Each row below holds a small network's activations on one input, seen along a few directions.
In each table, some parts of the input vary, and every possible input appears once, in random order.
Descriptions start from the smaller parts, as in this example, which fits no table here: one of 4 places along a line, together with either a single point or one of 11 places along a line or (one of 3 separate values, together with one of 5 places around a ring).
Shared parts are said once, and a part with two or three values counts as separate values.

Other details of the inputs shift rows strongly along two fixed directions, in all tables alike. That doesn't count.

Table:
row 1: [  8  10  10   8  33 -15   1  -7  36  -7  -4]
row 2: [  1 -10 -21   0  -2  20 -17  -9 -25  15  -7]
row 3: [ -4 -14  25   1  -1   3  35 -18  39 -21   7]
row 4: [-31 -10  -9 -24  21  20  -8  10 -18  20   8]
row 5: [ -7 -16  -4   2  25   5   9   8  41  29   2]
row 6: [ 18  10 -16  18  -5  -8  -7  -4 -20  -7   2]
row 7: [-32  -6   3 -12  39  18   8  17  15  19  -1]
row 8: [-14  -7  -8 -10  -3   6 -14   8   2  14 -14]
row 9: [-4 11 20  4 29 -4  2  8 27 -3  8]
row 10: [  0  -3  14  29  32 -17  34  20  39  26  12]
row 11: [  9  -8  13   9 -22  -3  41 -17  21 -19  15]
row 12: [-15 -10 -13 -32   8  32 -36 -11 -24   4 -20]
row 13: [-23 -18 -29 -28  25  46 -25 -13 -19  22  -7]
row 14: [ 8  8 -7 11 31 -4  8 -7 24  3  6]
row 15: [  2  -9 -21  -1 -38   2 -25   9 -42   9  -7]
row 16: [ -1  -4   3 -15 -56  10   8 -19 -35 -35  -1]
row 17: [ 23  14  37  18  -2 -56  23  20  39  -7  -1]
row 18: [ 17  19   3  14  12 -20   6  -4  19 -10  -5]
row 19: [ 40  14  21  29  -1 -44  22  -4  48   1 -14]
row 20: [-22  -1 -18  -5  11  36 -19   4 -42   9  14]
row 21: [ -3  -7   2 -12 -10  -6 -19  10   4   3 -15]
row 22: [ 40  32   7  11 -59 -40 -11  11 -45 -30   8]
row 23: [  29    3   -1    9 -103  -23    4  -17  -68  -44    7]
row 24: [-39   2 -10 -24  34  43 -19   2 -16  10   7]
Each input here is: one of 4 places along a line, together with either a single point or one of 5 places around a ring.
Changing only the place on the line of 4 turns row 24 into row 22. The same change can be made to row 8. Which row results?
> row 5
Change only the place on the ring of 5 in row 17. List by row number the other rows that result.
> row 1, row 9, row 12, row 21
Change only the place on the line of 4 in row 18. List by row number the other rows that result.
> row 1, row 6, row 14
List by row number the other rows that have the place on the line of 4 in common with row 2.
> row 6, row 10, row 15, row 20, row 23

Table:
row 25: [-13  -9 -14  -5  23  17  -3   0   8  18  -1]
row 26: [  -6   11  -31  -37  -71   17  -67    3 -119  -28   -8]
row 27: [-16 -21   3  -5  -3  30  28 -24  14 -11  10]
row 28: [-38 -18 -10 -20  43  43 -10   3   6  27   2]
row 29: [-7 -6 -8  2 25 13 -2 -3  5 15 -1]
row 30: [ 25   1  25  21 -46 -27  43 -13  14 -32  13]
row 31: [ 20  10   4  17 -14 -30   9  10   7   1   1]
row 32: [ 20  17  13   9  -7 -30   7   7   8  -8   0]
row 33: [-31 -14  -9 -18  39  32 -11  -3  10  15  -6]
row 34: [-28  -9  -4 -14  33  23  -7   4   7  12  -2]
row 35: [ 18  10   5  15  -3 -18   0   3  14  -4   1]
row 36: [ 22  11   9  21  -9 -29   9   7   3  -1   1]
row 37: [ 23  16  11   9  -8 -29   5   2  11  -8  -4]
row 38: [ 10   1   6   5  -2 -11  -1   3  12   6  -5]
Changing only one part turns row 32 into row 37. The same change can be made to row 30. Which row results?
> row 27
What is each input in this table made of?
> one of 2 separate values, together with either a single point or one of 6 places around a ring

Table:
row 39: [-18  -8 -12 -24   6  17 -18   5 -34  13 -10]
row 40: [ 80  19  36  56 -94 -84  50  -8  11 -41   5]
row 41: [ 37  17  23  41  15 -42  23   1  54  -7   5]
row 42: [ 22  23  -3   3 -28 -18 -21  -1 -33 -24   3]
row 43: [ 39  24  10  19 -61 -42 -19  13 -27 -29  -2]
row 44: [-50 -22  -4 -11  93  42  19   6  45  41   7]
row 45: [ 36  10  27  40   3 -39  20  11  60   3   2]
row 46: [ 71  27  19  41 -45 -77  10   1  25 -20 -11]
row 47: [-29  -7 -49 -55 -24  45 -61 -13 -98   0 -23]
row 48: [-44 -21   5   0  74  34  16  11  56  37  13]
row 49: [ 26  26  11  19   2 -37  17   2  11 -11   2]
row 50: [-20 -25   8  19  38  28  52 -15  53  11  23]
row 51: [-16  -7 -28 -38 -26  15 -38   4 -68   5 -19]
row 52: [-31   1 -35 -45 -35  51 -69   4 -99 -15   1]
row 53: [ -15   10  -20  -36  -61   12  -53   13 -100  -20    0]
row 54: [-23 -13 -12  -9  53  40 -12 -10  19  22   0]
row 55: [-24 -11 -24 -26 -43  44 -11 -17 -75 -23  15]
row 56: [-20 -34  -3  10  35  33  47 -20  56  22  11]
row 57: [-52 -19  10 -64   3  53 -13 -25  -8 -32 -11]
row 58: [ 51  32  20  33 -30 -67  18   3   7 -22  -6]
row 59: [ 39  11   9  24 -36 -40  -4   9  17  -7  -9]
row 60: [ 13  -3  18  24  17 -31  26  15  64  22  -2]
row 61: [  1   1   1  -7 -30  -7 -20  12 -29   1  -5]
row 62: [-55 -18  -5 -15 101  47  21   8  47  42  13]
row 63: [-21 -11  -2   1  74  24  18  -8  48  32  -2]
What is each input in this table made of?
> either a single point or (one of 4 places along a line, together with either a single point or one of 5 places around a ring)
Change only the place on the line of 4 in row 59. List by row number the other rows that result.
> row 43, row 45, row 52
